Look-ups in named tables: a row name and a column name give one cell, copied from the table.

Limemir:
|  | Pipub | Zezuv | Kirev | Sur | Mizase | Finep |
|---|---|---|---|---|---|---|
| Gevo | 41 | 53 | 38 | 73 | 65 | 72 |
| Bopufu | 75 | 33 | 38 | 24 | 36 | 80 |
| Tuzuf | 65 | 30 | 38 | 16 | 25 | 51 |
| Mapab | 25 | 56 | 38 | 80 | 66 | 48 |
| Sog | 70 | 34 | 38 | 27 | 38 | 77 |

What is the Finep of Bopufu in Limemir? 80
What is the Mizase of Tuzuf in Limemir? 25
What is the Sur of Sog in Limemir? 27
What is the Kirev of Sog in Limemir? 38
What is the Mizase of Bopufu in Limemir? 36
What is the Finep of Gevo in Limemir? 72
Row with the largest Mizase: Mapab

Zapek:
columns: Kaguno, Zanebo
Rez: [111, 116]
Mip: [233, 43]
Somo: [110, 153]
Legofef: [184, 200]
Zulupe: [119, 19]
Mov: [110, 103]

What is the Zanebo of Somo in Zapek? 153
What is the Kaguno of Legofef in Zapek? 184
What is the Kaguno of Rez in Zapek? 111
What is the Kaguno of Mov in Zapek? 110
What is the Zanebo of Legofef in Zapek? 200
What is the Kaguno of Somo in Zapek? 110
What is the Zanebo of Mip in Zapek? 43
What is the Zanebo of Rez in Zapek? 116
What is the Zanebo of Zulupe in Zapek? 19
What is the Kaguno of Mip in Zapek? 233
Which row has the largest Kaguno? Mip

Kulok:
fields: Guf, Senonus, Kuvel, Voze, Sef, Vikela, Punup, Torup, Tilupu, Gogur
Zus: [59.9, 42.5, 43.1, 30.8, 23.9, 27.0, 51.6, 38.8, 40.4, 40.7]
Dafubad: [22.0, 52.6, 50.4, 19.1, 31.1, 38.5, 52.5, 47.2, 34.5, 46.7]
Fozanar: [54.0, 53.4, 52.2, 19.4, 48.2, 49.7, 18.3, 51.3, 38.9, 53.2]
Nogete: [31.7, 46.4, 43.1, 59.5, 95.9, 78.9, 36.9, 31.8, 55.2, 43.4]

Tilupu of Fozanar = 38.9
Kuvel of Zus = 43.1
Tilupu of Nogete = 55.2
Senonus of Dafubad = 52.6
Vikela of Zus = 27.0
Gogur of Fozanar = 53.2
Sef of Dafubad = 31.1
Guf of Dafubad = 22.0

Dip
columns: Pilezi, Lapi, Gep, Rezatag, Lut, Kagosi, Fil
Pigolef: [132, 153, 106, 52, 145, 31, 72]
Dofip: [122, 25, 117, 134, 106, 113, 91]
Ful: [122, 25, 128, 107, 93, 113, 72]
Kun: [111, 179, 62, 66, 119, 97, 53]
Rano: [101, 179, 73, 52, 119, 130, 53]
Lezik: [142, 179, 117, 120, 68, 113, 91]
Besifof: [61, 76, 95, 80, 55, 48, 53]
Bof: [132, 76, 62, 148, 81, 146, 204]
Refedu: [132, 153, 150, 107, 68, 80, 110]
Zuzodi: [101, 25, 106, 148, 119, 113, 110]
Tivin: [111, 76, 84, 80, 119, 48, 35]
Tusalo: [61, 76, 95, 80, 55, 48, 53]
Pabuzig: [122, 76, 95, 80, 132, 48, 35]

What is the Lapi of Pigolef in Dip?
153
What is the Rezatag of Zuzodi in Dip?
148
What is the Pilezi of Pabuzig in Dip?
122
What is the Fil of Kun in Dip?
53
What is the Rezatag of Refedu in Dip?
107
What is the Rezatag of Kun in Dip?
66
What is the Kagosi of Pigolef in Dip?
31
What is the Lapi of Bof in Dip?
76
What is the Fil of Besifof in Dip?
53
What is the Fil of Pigolef in Dip?
72
What is the Fil of Tusalo in Dip?
53
What is the Gep of Besifof in Dip?
95
What is the Lut of Kun in Dip?
119
What is the Fil of Refedu in Dip?
110
What is the Kagosi of Zuzodi in Dip?
113
What is the Gep of Ful in Dip?
128

Kamu:
|  | Vuzipe | Pozeli | Suf | Nur | Vof |
|---|---|---|---|---|---|
| Zodo | 0.50 | 0.44 | 0.67 | 0.57 | 0.53 |
| Bimad | 0.66 | 0.35 | 0.50 | 0.76 | 0.76 |
| Puvo | 0.80 | 0.61 | 0.40 | 0.32 | 0.49 |
| Nitip | 0.66 | 0.49 | 0.56 | 0.23 | 0.53 |
| Pasim | 0.59 | 0.35 | 0.50 | 0.33 | 0.57 |
| Rap | 0.28 | 0.43 | 0.61 | 0.35 | 0.43 |
| Fomafin | 0.73 | 0.78 | 0.50 | 0.99 | 0.87 |
| Litad | 0.50 | 0.82 | 0.23 | 0.46 | 0.42 |

What is the Nur of Bimad in Kamu?
0.76
What is the Suf of Puvo in Kamu?
0.40
What is the Vuzipe of Nitip in Kamu?
0.66
What is the Pozeli of Litad in Kamu?
0.82
What is the Suf of Pasim in Kamu?
0.50
What is the Vuzipe of Zodo in Kamu?
0.50
What is the Suf of Bimad in Kamu?
0.50
What is the Vof of Puvo in Kamu?
0.49
What is the Pozeli of Bimad in Kamu?
0.35
What is the Suf of Rap in Kamu?
0.61
What is the Nur of Pasim in Kamu?
0.33
What is the Pozeli of Fomafin in Kamu?
0.78
What is the Vof of Litad in Kamu?
0.42
What is the Suf of Fomafin in Kamu?
0.50
What is the Vof of Bimad in Kamu?
0.76
What is the Pozeli of Pasim in Kamu?
0.35
What is the Nur of Rap in Kamu?
0.35
What is the Vuzipe of Puvo in Kamu?
0.80

Table Gib
	Dake	Bibobam	Gika	Banivig	Leramit	Genidu	Pegupu	Siv
Sisadu	692	421	767	482	435	412	500	458
Zosi	489	567	517	357	553	539	600	532
Pogap	627	425	716	418	397	405	467	399
Lar	365	509	398	342	485	514	420	466
Rasavo	430	653	558	826	657	677	622	670
Gimobo	398	534	485	439	537	522	509	532
Zib	507	407	690	534	405	413	398	393
Muve	850	211	870	293	201	200	235	198
Matop	420	657	550	617	656	648	699	654
Gov	553	597	415	608	584	601	594	567

Bibobam of Rasavo = 653
Dake of Zib = 507
Gika of Sisadu = 767
Gika of Pogap = 716
Bibobam of Zosi = 567
Pegupu of Sisadu = 500
Siv of Matop = 654
Banivig of Lar = 342
Genidu of Sisadu = 412
Dake of Gimobo = 398
Genidu of Gimobo = 522
Leramit of Pogap = 397
Leramit of Sisadu = 435
Row with the largest Genidu: Rasavo

Dafofe
cols = Sopave, Kol, Rekopas, Zan, Lapemi, Lamot, Sezomi
Nudig: [-66.45, 15.91, 84.99, 6.69, 8.90, 76.62, 70.99]
Ses: [78.72, 75.63, 36.13, 34.24, 11.89, 49.25, 71.47]
Subi: [86.21, 36.98, 89.45, 19.64, 43.85, -39.04, 32.15]

Sezomi of Subi = 32.15
Zan of Subi = 19.64
Lapemi of Subi = 43.85
Kol of Subi = 36.98
Zan of Nudig = 6.69
Lapemi of Nudig = 8.90
Sezomi of Ses = 71.47
Sopave of Ses = 78.72
Rekopas of Ses = 36.13
Kol of Nudig = 15.91
Sezomi of Nudig = 70.99
Lamot of Subi = -39.04
Lapemi of Ses = 11.89
Kol of Ses = 75.63
Sopave of Subi = 86.21
Rekopas of Subi = 89.45
Lamot of Nudig = 76.62
Rekopas of Nudig = 84.99

Lugin:
|  | Nuv | Nulo | Kezem | Ral |
|---|---|---|---|---|
| Dadolob | 188 | 84 | 126 | 58 |
| Bez | 115 | 179 | 177 | 199 |
| Nikifa | 78 | 92 | 138 | 124 |
| Zor | 139 | 210 | 174 | 181 |
| Gev | 88 | 92 | 137 | 118 |
| Morip | 35 | 97 | 142 | 152 |
| Kopet | 88 | 90 | 139 | 116 |

Dadolob, Nulo => 84
Gev, Nuv => 88
Nikifa, Kezem => 138
Bez, Ral => 199
Dadolob, Ral => 58
Gev, Nulo => 92
Kopet, Ral => 116
Dadolob, Kezem => 126
Nikifa, Nuv => 78
Bez, Kezem => 177
Kopet, Kezem => 139
Zor, Ral => 181
Nikifa, Ral => 124
Zor, Kezem => 174
Bez, Nuv => 115
Kopet, Nuv => 88
Morip, Kezem => 142
Dadolob, Nuv => 188
Morip, Nuv => 35
Which row has the largest Kezem? Bez

Nuvizu =
|  | Nomuze | Kado | Lukid | Dob | Tunusoz | Fub | Giteveg | Niduf | Zovu |
|---|---|---|---|---|---|---|---|---|---|
| Nutop | -65 | -22 | -27 | -4 | -27 | 4 | -38 | -43 | 62 |
| Lesobiv | -9 | -49 | 30 | 12 | -66 | -58 | -5 | -46 | 14 |
| Garik | 8 | -57 | 25 | -1 | -74 | -64 | 0 | -50 | 0 |
| Bof | -71 | -36 | -70 | -57 | -8 | 32 | -12 | -58 | 17 |
| Bobove | -43 | -32 | 11 | 18 | -52 | -31 | -24 | -40 | 47 |
| Poz | -73 | -27 | -60 | -39 | -8 | 29 | -27 | -52 | 36 |
| Subukip | -70 | -22 | -45 | -21 | -23 | 19 | -34 | -47 | 50 |
| Funa | -26 | -40 | 27 | 20 | -68 | -46 | -22 | -42 | 34 |
| Monof | -56 | -26 | -5 | 10 | -44 | -14 | -46 | -40 | 56 |

Fub of Nutop is 4
Lukid of Lesobiv is 30
Giteveg of Monof is -46
Zovu of Funa is 34
Kado of Subukip is -22
Nomuze of Bof is -71
Dob of Bobove is 18
Fub of Monof is -14
Dob of Poz is -39
Lukid of Subukip is -45
Zovu of Bof is 17
Giteveg of Poz is -27
Niduf of Monof is -40
Niduf of Lesobiv is -46
Dob of Lesobiv is 12
Fub of Bobove is -31
Zovu of Subukip is 50
Nomuze of Lesobiv is -9

